A small network was shown many inputs. Here are its activations along a few directions, one row for each input.
Each table varies a few parts of the input and shows all the possible inputs, shuffled.
A made-up example of a description, with smaller parts first: one of 8 places around a ring, together with either a single point or one of 9 places along a line or (one of 2 separate values, together with one of 6 places along a line).
Shared parts are said once, and a part with two or three values counts as separate values.

Rows:
R1: [126 -300 160 57 -481 -166 -49 -662 125 -396 261 -343 -234]
R2: [-322 -225 325 -23 -175 -3 129 46 320 404 328 -706 -145]
R3: [-231 3 192 16 -13 210 345 66 422 252 184 -227 272]
R4: [780 129 136 -97 106 174 -421 -620 -645 111 221 -57 57]
R5: [215 133 -147 257 253 539 -483 151 -455 413 -225 109 -637]
R6: [-396 129 -364 -142 -412 189 15 119 257 132 -200 5 -290]
R7: [-309 -58 -239 198 -602 74 -362 176 461 73 249 -189 -576]
R8: [39 528 -299 -117 -222 -178 80 395 104 -13 -290 442 18]
R9: [367 111 -59 -244 150 -133 242 -122 -204 -776 174 344 251]
R10: [109 314 218 342 554 357 -402 -49 -300 583 34 -379 213]
R11: [-257 -218 -144 91 117 -148 -24 608 -72 -147 -502 553 -236]
R12: [78 68 73 62 414 -61 551 325 200 105 -63 122 396]
R13: [74 -17 -29 -158 -410 -101 143 -716 97 -334 105 -36 204]
R14: [169 -398 61 -332 117 -451 119 -131 -359 -461 -50 340 278]
R15: [-441 -200 116 89 606 -300 117 414 48 55 -225 22 427]
Q: What do these inputs look like to the network?
A: one of 3 separate values, together with either a single point or one of 4 places along a line
Q: The inputs of R6 and R13 match in every part but the choice among 3 separate values. If R5 is changed in the same way as R6 into R13, which row does it become?
A: R4
Q: Change only the place on the line of 4 in R11. List by row number the other rows that result.
A: R6, R7, R8
Q: Change only the choice among 3 separate values in R15. List by row number the other rows that result.
A: R11, R14

Rows:
R16: [497 224 29 -66 608 -119 180 -90 -599 -208 -240 547 338]
R17: [314 -94 -50 -201 253 -433 -132 -635 -431 -567 61 429 202]
R18: [523 195 -42 186 328 527 -332 -171 -412 661 153 -101 -311]
R19: [-387 31 6 -74 -150 -574 308 770 176 -125 -536 419 250]
R20: [-253 73 -279 -319 -423 -337 519 132 341 -707 -124 385 -15]
R21: [-167 35 112 65 662 -220 521 417 136 191 -157 530 506]
R22: [-8 -330 189 -234 -95 -394 492 -552 165 -736 46 -55 331]
R23: [223 -76 -39 132 2 354 -772 -615 -454 36 294 -377 -319]
R24: [-309 17 -86 170 -288 84 -360 774 440 604 -118 -259 -403]
R25: [-270 233 146 407 337 453 -191 432 92 856 51 -235 -55]
R26: [-241 54 -198 -65 -813 405 -116 98 297 40 136 -431 -389]
R27: [78 -363 213 0 -421 254 -117 -560 250 -44 434 -852 -135]
Q: The inputs of R16 and R18 match in every part but one. If R17 is changed in the same way as R16 into R18, which row does it become?
A: R23
Q: What do these inputs look like to the network?
A: one of 2 separate values, together with one of 6 places around a ring

Rows:
R28: [198 144 132 171 -25 152 130 -421 -193 -132 226 -619 -115]
R29: [44 15 -230 -196 149 -203 532 417 184 -151 -402 689 159]
R30: [-40 -15 -210 -263 -339 -359 441 299 188 -537 -233 410 296]
R31: [-7 58 -128 239 -119 394 -363 526 292 544 -12 25 -427]
R32: [372 55 -90 -194 40 -292 192 -313 -365 -802 -92 347 -49]
R33: [-229 18 368 41 358 -295 71 494 -31 280 -281 141 370]
R34: [119 -201 97 -61 553 -298 -282 -444 -428 -85 262 8 277]
R35: [26 339 -119 -51 296 -223 296 362 -38 -100 -565 736 247]
R36: [-106 -3 -123 65 -589 180 -389 273 348 309 17 -190 -482]
R37: [343 -2 -190 100 4 407 -648 -352 -508 421 351 -170 -351]
R38: [-206 -46 0 14 -215 307 168 -482 276 -46 203 -417 -1]
R39: [-146 113 44 247 156 309 331 377 354 372 26 -239 129]
R40: [-264 -257 256 -157 -164 -442 121 278 362 -160 -21 -76 237]
R41: [345 0 -39 -40 -290 254 -502 -143 -362 79 158 -469 -614]
R42: [131 -344 283 21 105 -475 -26 -421 -246 -283 -57 -293 78]
R43: [-281 245 17 215 -300 100 281 76 465 31 191 -332 -130]
R44: [-72 -154 -173 -84 -533 400 -558 -231 110 126 188 -241 -417]
R45: [-108 346 -48 248 -61 362 -509 569 -114 660 -123 -8 -330]
R46: [457 -70 -94 -361 325 -96 234 -313 -573 -376 69 591 312]
R47: [241 117 127 152 347 336 12 -588 -262 221 403 -200 76]
R48: [-249 521 73 283 354 238 143 366 68 428 -92 -179 68]
R49: [-293 -460 91 -161 -90 -320 -53 -400 148 -260 13 -134 212]
R50: [-259 -266 218 87 295 -272 81 467 254 110 -81 138 312]
R51: [-14 -153 -262 -315 -258 -164 298 -396 69 -652 -149 480 144]
Q: What do these inputs look like to the network?
A: one of 4 places along a line, together with one of 6 places along a line
Q: The inputs of R31 and R37 match in every part but the place on the line of 6. If R29 is changed in the same way as R31 into R37, which row does it become?
A: R46
Q: Change only the place on the line of 4 in R30. List by row number the other rows that result.
A: R36, R40, R43
